Each row has a name. Each piece below is followed by the name of the row it came from, unless a question asks for something else. Each question is about the rows just above it. Places in a row count from 1.

[146 181 188 145 191  97  68 107  87 151 116 117 107 139  60  73 139 169
  91 103  89  66 184 170 153 159  89 148 117 129 156 148  89 179 141 139
 139 116 119 153 110 151 139 103 128 148 127 111 145 122  93 104 125 139
 206 135 101 130 127  43 130] : <182>
[ 90 100 110 137 158 130 108 158 133  89 107 148 141 134 157 168 143 114
 147 131 115 105 145  94 138 134 138  98 125 120 123 130 121 136 139 135
 116 170 134 126 168  90 129 124 115 135 135 134 158 129 107 141 128 159
  96 104 140 110 116 125 132] : <114>
[ 98 127 136  94 162  93 145 178 147 132 130 179 112 171 121 128 104 107
 160 153 128 115 115 120  73  85 141 127 157 113  86 105 102  84 158 175
 138 134  65 103 148 119 152 148 141 114 133 124 126 158 132 145 121 122
 160 132 154 159 120 153 103] : <17>
[125 115 109 152  75 155 161  93 123 145 158 129 135  93 137 138 134 143
 125 125 124 146 103 128 123 135 150 138 124 113 142 150 136 122 101 110
 117 115 128 126  78 141 136 141 133 128 105 135 129 129 150 140 145 123
 120 119 121 116 155 165 111] : <96>
[173 172 166  78 126 125 124 135 149 133 133  99 119 117 126  79  93 137
 121  98 139 147 149 160  64 136 116 152 110 149 128  96 132  93 115 122
 147 109 186 145 167 131 106 119 113 114 153 135  96 106 121 102 108 136
 103 153 122 151  96 117 162] : <70>
[ 66  84 103 150 161 149  97 167 136  64 113 151 153 130 174 199 152 118
 164 116 125 119 143  74 148 145 134  91 109 116 132 132 119 149 132 124
 104 190 150 120 160  88 119 121 115 146 139 116 166 122 113 136 137 172
  77 101 133  83 124 102 143] : <144>
[128 115  93 169  28 164 205  48 113 182 177 141 132  38 147 117 132 159
 102 135  64 106 106 143 140 150 203 145 134  85 152 185 132  87  74 111
 112 105 121 145  56 121 173 170 107 116  84 169 173 133 130 166 155 117
 118  91 111 127 157 221  77] : <93>
[128 115  93 169  28 164 205  48 119 182 177 141 132  38 147 117 132 159
 110 135  64 106 106 143 140 150 203 145 134  85 152 185 132  87  74 111
 112 105 121 145  56 121 173 170 107 116  84 169 173 133 124 166 155 117
 118  91 111 127 157 221  77] : <34>
[173 172 166  78 126 125 124 135 149 133 133  99 119 117 126  79  93 137
 121  98 139 147 149 160  64 136 116 152 110 149 128  96 132  93 115 122
 147 109 186 152 146 136 111 125  96 116 177  85 134  94 106  82 117 129
 127 166  88 148  86  43 170] : <87>
[173 172 166  78 126 125 124 135 149 133 133  99 119 117 126  79  93 137
 121  98 139 147 149 160  64 136 116 152 110 149 128  96 132  93 115 122
 147 109 186 152 146 136 111 141  96 116 177  85 134  94 106  82 117 129
 127 166  88 148  86  43 170] : <119>
Times [123] occurs in <96>: -> 3
Where does [146 181 188 145 191  97  68 107  87 151 116 117 107 140  60  73 139 169
  91 103  89  66 184 170 153 159  89 148 117 129 156 148  89 179 141 139
 139 116 119 153 110 151 139 103 128 148 127 111 145 122  93 104 125 139
 206 135 101 130 127  43 130] differ from <182>, and what was there? -> 14, [139]
Count of [139] in <182>: -> 6
Where does [128 115  93 169  28 164 205  48 119 182 177 141 132  38 147 117 133 159
 110 135  64 106 106 143 140 150 203 145 134  85 152 185 132  87  74 111
 112 105 121 145  56 121 173 170 107 116  84 169 173 133 124 166 155 117
 118  91 111 127 157 221  77] differ from <34>, and what was there? -> 17, [132]
key -> tag
[141] -> q144
[129] -> q535
[90] -> q630
[148] -> q565
[99] -> q927
[138] -> q140
[151] -> q155
[117] -> q353
Join <114> by its entry at place 12: -> q565
find: [146 181 188 145 191  97  68 107  87 151 116 117 107 139  60  73 139 169
  91 103  89  66 184 170 153 159  89 148 117 129 156 148  89 179 141 139
 139 116 119 153 110 151 139 103 128 148 127 111 145 122  93 104 125 139
 206 135 101 130 127  43 130] -> <182>
Where does [128 115  93 169  28 164 205  48 119 182 177 141 132  38 147 117 132 159
 110 135  64 106 106 143 140 150 203 145 134  85 152 185 132  87  74 111
 112 105 122 145  56 121 173 170 107 116  84 169 173 133 124 166 155 117
 118  91 111 127 157 221  77] differ from <34>, and what was there? -> 39, [121]

[161 134  56 115 151 161  78  24  80  90] : <90>
[161 134 154 115 151  71 150  24  80  90] : <46>
[151 151 154 115 134 125 109  89 108  92] : <112>
find: [134 154 115 151] -> <46>
find: [161 134 154 115 151  71 150  24  80  90] -> <46>
find: [134  56] -> <90>
Count of [90] in <90>: -> 1
One entry of <112> was changed: [151 151 154 115 134 125 109  90 108  92]. Where, and from what? -> 8, [89]

[171 146  90 165] : <21>
[174 158  69 201] : <140>
[177 131 117 175] : <6>
[160 133  65 175] : <123>
[175 124 207 176] : <60>
[163 175  79 172] : <4>
[185 102  78 208] : <145>
[ 65 175] is in which row? -> <123>
Where in the named rows is [176]? -> <60>, 4
tags:
[158] -> q118
[64] -> q408
[65] -> q113
[133] -> q239
[132] -> q928
Look up the entry of <123> at place 2 in the table: -> q239
[207] is at row and place -> <60>, 3
Where in the named rows is [208]? -> <145>, 4

[101 209 124 129 128 175  87  86 167 123 135 206  93 101 139 119 151 149
 142 113 162 177 137 128 132 125 184 107] = <27>
[139 116  87 141 135 133 207 115  80 148 109 183 168 106 135 156 161 143
 130 125 133  40 138 148 118 129 138 141] = <175>
[109 129 136 119 107 121 127 115 124 127 113 134 127 118 132 116 132 135
 130 112 111 124 122 131 146 117 124 132] = <13>
[135 126 105 135 139 124 130 123 129 124 126 134 128 129 134 122 123 130
 126 112 133 132 132 128  98 120 121 160] = <35>
[102 192 124 129 128 176  85  86 167 118 145 207  93 101 135 137 151 149
 142 113 162 176 137 126 132 125 184 122] = <83>
[146 118 115  74 128 133 144 148 122 124 117 142 119 117 145 142 130 138
 130 113 133 154 102 113 143 129 125 118] = <134>
[139 139  86 141 128 133 203 115  81 152  99 183 167 106 135 159 161 143
 130 127 133  40 137 130 132 129 139 138] = <51>
[131 126 118 129 126 133 129 124 124 129 130 131 128 123 135 137 132 135
 130 122 133 132 134 128 138 129 127 132] = <100>
[185 129 127 119 128 103  91  82 108 105  58 122 128 135 135 207 108 107
  90 113 105 185 178 165 184 132 125 152] = <89>
[137 126 124 129 125 133 129 115 124 124 119 133 128 139 124 117 132 132
 137 113 133 127 139 111 132 140 112 123] = <209>
[153 119 113  64 133 141 155 152 124 113 117 154 113 117 143 143 118 139
 130 100 133 157  91  92 178 129 123 120] = <77>
[133 125 124 129 141 132 129 124 124 124 120 132 128 124 133 135 132 132
 130 121 132 132 132 132 138 129 127 137] = <5>
find: [142 119 117 145 142] -> <134>
One entry of <27> was changed: [101 209 124 129 128 175  86  86 167 123 135 206  93 101 139 119 151 149
 142 113 162 177 137 128 132 125 184 107]. Where, and from what? -> 7, [87]
[64] is at row and place -> <77>, 4
The row with [101 209 124 129 128 175  87  86 167 123 135 206  93 101 139 119 151 149
 142 113 162 177 137 128 132 125 184 107] is -> <27>
key -> tag
[133] -> q952
[104] -> q598
[126] -> q558
[103] -> q978
[132] -> q259
[134] -> q422
[125] -> q775
Look up the entry of <134> at place 6 in the table: -> q952
Where does [146 118 115  74 128 133 144 148 122 124 117 142 119 117 145 142 129 138
 130 113 133 154 102 113 143 129 125 118] differ from <134>, and what was there? -> 17, [130]

[157  22 213 200] = <59>
[ 84  24 112 149] = <3>
[ 22  22 212 212] = <33>
key -> tag
[200] -> q536
[21] -> q585
[199] -> q864
[201] -> q56
[212] -> q715
[22] -> q943
[213] -> q198
Join <59> by its entry at place 4: -> q536
How many times does <33> hold [212]? -> 2
Where does [157  22 212 200] differ from <59>, and what was there? -> 3, [213]
One entry of <3> was changed: [ 84  24 113 149]. Where, and from what? -> 3, [112]
[ 22  22 212 212] is in which row? -> <33>

[124 133 112 136 106 125 125 132 119 121 165 106 140 140 124] = <111>
[131 127 130 123 123 123 146 131 115 143 124 124 102 141 122] = <197>
[127 130 122 130 125 128 138 128 133 127 127 126 122 132 125] = <58>
[128 121 148 123 135 128  97 130 115 131 128 130 146 121 130] = <115>
[ 94 113 176 134 144 114  74 150 144 127  92 109 129 175  61] = <29>
[118 106 141 126 126 118 148 125 125 119 140 159 121 134 141] = <113>
[104 119  80  91 203 127 103 203 130 122 111  84  82 107 194] = <98>
[132 207 179 117 165 128 163 152 136 133 176 147 123 115 111] = <131>
[149  86  62 156 181 142  36 160 129 131 163 227  85 139  91] = <152>
[132 207 178 117 166 128 127 152 136 133 176 148 124 115 111] = <68>
Count of [140] in <111>: -> 2
find: [117 166 128] -> <68>
Where in the named rows is [36]? -> <152>, 7

[114 128 113 122 126] : <122>
[133 121 132 125 118] : <37>
[133 121 132 125 119] : <64>
[129 125 111 123 119] : <106>
[ 43  29 183 172 101] : <109>
find: [ 43  29 183] -> <109>
Where does [ 43  29 183 171 101] differ from <109>, and what was there? -> 4, [172]
Where in the named rows is [118]? -> <37>, 5

[ 99 108  92 125 141 138 138 122  92 164 135 183  67  80 110 112 119 141
  80  59 123 136] = <74>
[157  90  97 106 153 133 129 153  97 142 125 132 119  98 117  92 172 138
  97 149 192 180] = <69>
[170  90 113  68 144 131 115 210  68 121  68 133 163 168 149 170 188  68
 141  92 151 158] = <102>
[157  90  97 106 153 133 129 153  97 142 125 132 119  98 117  92 172 138
  97 149 192 128] = <88>
[170 107 113 128 144 131 115 210 113 121  68 133 163 168 149 170 118 183
 141  92 151 158] = <125>
Times [68] occurs in <102>: -> 4
Changed <74>: [ 99 108  92 125 141 138 138 123  92 164 135 183  67  80 110 112 119 141
  80  59 123 136]. Place and old value: -> 8, [122]

[ 79 109 185 144 152 143  92  94 125 144]  <30>
[ 80 119  85 104 116 136 162  84  97  71]  <8>
[135  92 245 135 135  92  92 148 139  92]  <174>
[202 138 102 193 112 198 182 137 104 100]  <132>
[159 121 125 134 106 149 121 121 203 107]  <204>
[ 87  93 196 103  87 146  46 168 197 148]  <147>
[145 125 229 139 148  82 133 137 123 121]  <65>
[102 166  38  86 160 121 144 117  50 167]  <166>
[137  95  53  78 121  37 171 171  25 151]  <142>
[198 135  30  52 154 153 193 138 195 163]  <78>
[129 135  84  79 123 123  89  98 196 108]  <154>
How many times does <147> hold [197]? -> 1
[109 185 144 152 143  92  94] is in which row? -> <30>
[163] is at row and place -> <78>, 10
Which row holds [166  38  86 160]? -> <166>
Which row holds [102 166  38  86 160 121 144]? -> <166>
Times [135] occurs in <174>: -> 3
Count of [121] in <204>: -> 3

[134 126 121  89 188 127]  <67>
[120 119 160 112 132 123]  <99>
[132 142 150  82 125 116]  <45>
[139 127 147  44 147 108]  <105>
[131 117 173  54 136 107]  <76>
[127 112 158  54 164 113]  <61>
Which row holds [ 54 136 107]? -> <76>
find: [150  82 125 116] -> <45>
Row and place of [108] in the named rows: -> <105>, 6
Changed <76>: [131 117 174  54 136 107]. Place and old value: -> 3, [173]
Where does [139 128 147  44 147 108] differ from <105>, and what was there? -> 2, [127]
Table of tags by key:
[55] -> q532
[54] -> q29
[111] -> q366
[122] -> q830
[112] -> q696
[113] -> q591
[123] -> q965
The tag of <99>, keyed by place 4: -> q696

[117 172 200 183 173 178  98 130 109  80 148 182 108  93] -> <14>
[133 162 153 115 183 197 193 167 141 162 181 160 184 157] -> <82>
[177 123 146 177 176 107 226 164 111 142 188  85 237 166] -> <41>
[151 149 130 107 128 124 230 131 189 149 151 143 125 129] -> <143>
[177 123 170 177 176 107 226 164 111 142 188  85 237 166] -> <71>
[ 92  99 146 177  85 237 107 142 164 166 188 176 226 111] -> <92>
[ 70 125  86 102 103  35 107 112 169  98 115  85 127  83] -> <50>
find: [146 177 176 107 226 164 111 142 188  85 237 166] -> <41>
Row and place of [143] in the named rows: -> <143>, 12
Row and place of [141] in the named rows: -> <82>, 9
Where does [177 123 146 177 176 108 226 164 111 142 188  85 237 166] differ from <41>, and what was there? -> 6, [107]
One entry of <41> was changed: [177 124 146 177 176 107 226 164 111 142 188  85 237 166]. Where, and from what? -> 2, [123]

[ 87  80 153 213 144  89 123 145] = <16>
[123 141 193 105 192 105 100 192] = <57>
[ 94 177 127  67  94  96 165 111] = <28>
[ 86 123  31  74 116 124 208 100] = <117>
[122  77 132 202 179 162 137  99] = <84>
[131 118 102 203 124 104  77 154] = <157>
[188 162 172  81  86  93 106 123] = <66>
[143 134 206 128 142 135 130 151] = <139>
[122 168  25 114  24 154  70 225] = <75>
[109 161 167 109 164 115 141 106] = <103>
[155 139 208 137 123 113  97 159] = <86>
Row and place of [128] in the named rows: -> <139>, 4
Row and place of [143] in the named rows: -> <139>, 1
Count of [105] in <57>: -> 2
Table of tags by key:
[114] -> q886
[105] -> q686
[155] -> q583
[154] -> q615
[115] -> q971
The tag of <75>, keyed by place 4: -> q886

[108  61  79 172 126 149 134 116 151 178  88  98 202 168  94  68  98 104
  95 139] -> <47>
[123  56  89 165 122 118 135 118 150 178  75  93 182  75  92  75  75 102
  82 118] -> <91>
[ 79 172 126 149 134  74 151 178  88 164 144 126 230 190 102  68 137 117
 135 104] -> <72>
[ 84  97  78 165 142 114 126 110 160 175 128 111 231 187  98  64 121 113
 126 114] -> <135>
Count of [76] in <91>: -> 0
Count of [92] in <91>: -> 1
find: [ 79 172 126 149 134 116 151 178  88] -> <47>
One entry of <72> was changed: [ 79 172 126 149 134  74 151 178  88 164 144 126 230 191 102  68 137 117
 135 104]. Where, and from what? -> 14, [190]

[132 108 141 155 129 121 124  85 167 122 167 123 131 144  69 148 167 139
 120 131  70 132 108 166 109 108  85 108  83 114  95 138  73 133 141 121
 121 108 122 106 147] -> <81>
[140 136 123  87 163 112 163 186  90 130 122 119 131 130 118 109 153 134
 129 119 154 117 105 159 114 139 118 111 178  85 177 121  99  99 140 138
 126 123 129 122 148] -> <32>
[141 116 149 134 107  97 124 124 140 106 184 123 131 130  54 155 148 131
 126 141  81 141 108 216 108 131 141 123 101 114 136 112 108 171 123 106
 143 129 124 123 147] -> <130>
[119 108 117 138 154 143 124 135 140 140 119 123 123 130 128 101 175 158
 126  88 135 141 108 111 116  88 118  93 150 120 141 116 108 134 170 126
 116 121 151 125 147] -> <101>
[ 88  87 154 134 129 121 133 120 161 115 106 126 145 122 148 164  91 125
 126 164  59 125 107 142 144 149 119 111  73 114  95 106 141 138 107 122
 121  83 110 121  81] -> <20>
How many times does <130> hold [123]? -> 4
How many times does <130> hold [108]? -> 3
Times [108] occurs in <81>: -> 5
The row with [ 73 114  95 106 141 138 107 122 121  83 110 121] is -> <20>
Where does [119 108 117 138 154 143 124 135 140 140 119 123 123 130 128 101 175 158
 126  88 135 140 108 111 116  88 118  93 150 120 141 116 108 134 170 126
 116 121 151 125 147] differ from <101>, and what was there? -> 22, [141]

[157 152 124 126 126  84  72  99]  <162>
[ 63  77 142 191 220 243 154 212]  <23>
[187  72 138 143 193 146 158 211]  <12>
[ 76 126 130 119  99 106 105 198]  <80>
[146 152 151 140 129 107 111 134]  <158>
[138  80 188 149 199 240 199 147]  <121>
[ 95  92 103 123 135 131 131 156]  <153>
Times [157] occurs in <162>: -> 1
Where do [135 131] appear? -> <153>

[217 141 103 143 141 152  75 120  84 103 132 107 102 126  86 135 142  70
 165 131 151  90 138 141 139 174 169 142 124 119 161 168 158 115 122] = <194>
[158 106 109 149 168 117  78 201 117 106 198 117 126  77 117 171 101  81
 140 156 165  76 174 124 201 163 201 201  82 123 117  96 144 103  41] = <18>
[129 124 106 126 159 136 147 114 107  93 117 112 119 137 140  87 137 139
 127 136 131 146 118 137 124 128 126 134 135 136 126 126 134 131 108] = <170>
[159 115 154 155 181 134  68 111 118 109 160 124 119 103 144 174 130 113
 124 172 143 115 156 167  93 114 172 187  98 101 118 144 192 114  97] = <7>
[131 128 127 129 130 129 126 125 126 127 131 128 127 127 126 130 128 126
 129 129 129 127 130 129 128 128 131 130 127 127 129 129 129 127 126] = <188>
[183 114 161 174 198 128  46 111  89 108 155 123 113  99 147 182 141  99
 140 154 145 104 155 149 114 137 184 184  89 112 135 130 191 104  84] = <179>
[166 120  95 127 126 133 100 104 105 107 180  88 127  98  77 153 101  80
 138 169 161  78 165 147 126 159 183 181 109 106 167 140 151 123  84] = <10>
[123 133 112 118 131 147  88 119 138 134 177 134 107 112  88 202 108 106
 118 151 146 112 154 151 124 101 148 163 111 111 135 152 135 107 117] = <2>
[128 128 127 128 130 129 129 127 127 126 127 127 128 128 129 125 129 128
 128 128 128 129 127 129 128 128 128 128 128 129 128 128 128 128 126] = <167>
[174 149 166 140 126  79 141  34  78  46 196 127 128 143  69 185 115 144
 131 140 132 135 119 151  82  71 191 154 186  94 196 163  97  90 117] = <203>
[154 139 121 127 157 118 129  56  86  52 186 162 104 136  81 140 118 134
 123 155 144 139 128 162  95  80 176 169 158 106 171 160 121  97  97] = <128>
tags:
[108] -> q162
[129] -> q68
[217] -> q420
[184] -> q547
[154] -> q929
[128] -> q452
[183] -> q383
[131] -> q897
Look up the entry of <170> at place 1 in the table: -> q68
Times [202] occurs in <18>: -> 0
[128 128 127 128 130 129 129 127 127 126 127 127 128 128 129 125 129 128
 128 128 128 129 127 129 128 128 128 128 128 129 128 128 128 128 126] is in which row? -> <167>
find: [174 149 166 140 126  79 141  34  78  46 196 127 128 143  69 185 115 144
 131 140 132 135 119 151  82  71 191 154 186  94 196 163  97  90 117] -> <203>

[124 125 178 127] -> <40>
[135 117 139 161] -> <180>
[131 126  42 102] -> <25>
[129 114 150 151] -> <186>
[124 127 112 147] -> <151>
[144 130 129 132] -> <137>
[130 130 130 123] -> <127>
[192 104 137 164] -> <178>
[162 138 114  57] -> <24>
[162] is at row and place -> <24>, 1
tags:
[127] -> q639
[125] -> q995
[126] -> q872
[117] -> q428
[132] -> q508
[131] -> q246
Look up the entry of <25> at place 2 in the table: -> q872
Where in the named rows is [131]? -> <25>, 1
Times [130] occurs in <127>: -> 3

[132 142 111 130 134 138 138 135] = <62>
[120 101 116 110 121 112 134 104] = <110>
[155 138 153 142 241 142 130 197] = <54>
key -> tag
[113] -> q70
[111] -> q550
[142] -> q656
[112] -> q919
[141] -> q829
[110] -> q867
[109] -> q816
The tag of <110>, keyed by place 4: -> q867
The row with [155 138 153 142 241 142 130 197] is -> <54>
find: [132 142 111 130 134 138 138 135] -> <62>
How many times does <110> hold [101]? -> 1
Where do [111 130] appear? -> <62>
Where does [155 137 153 142 241 142 130 197] differ from <54>, and what was there? -> 2, [138]

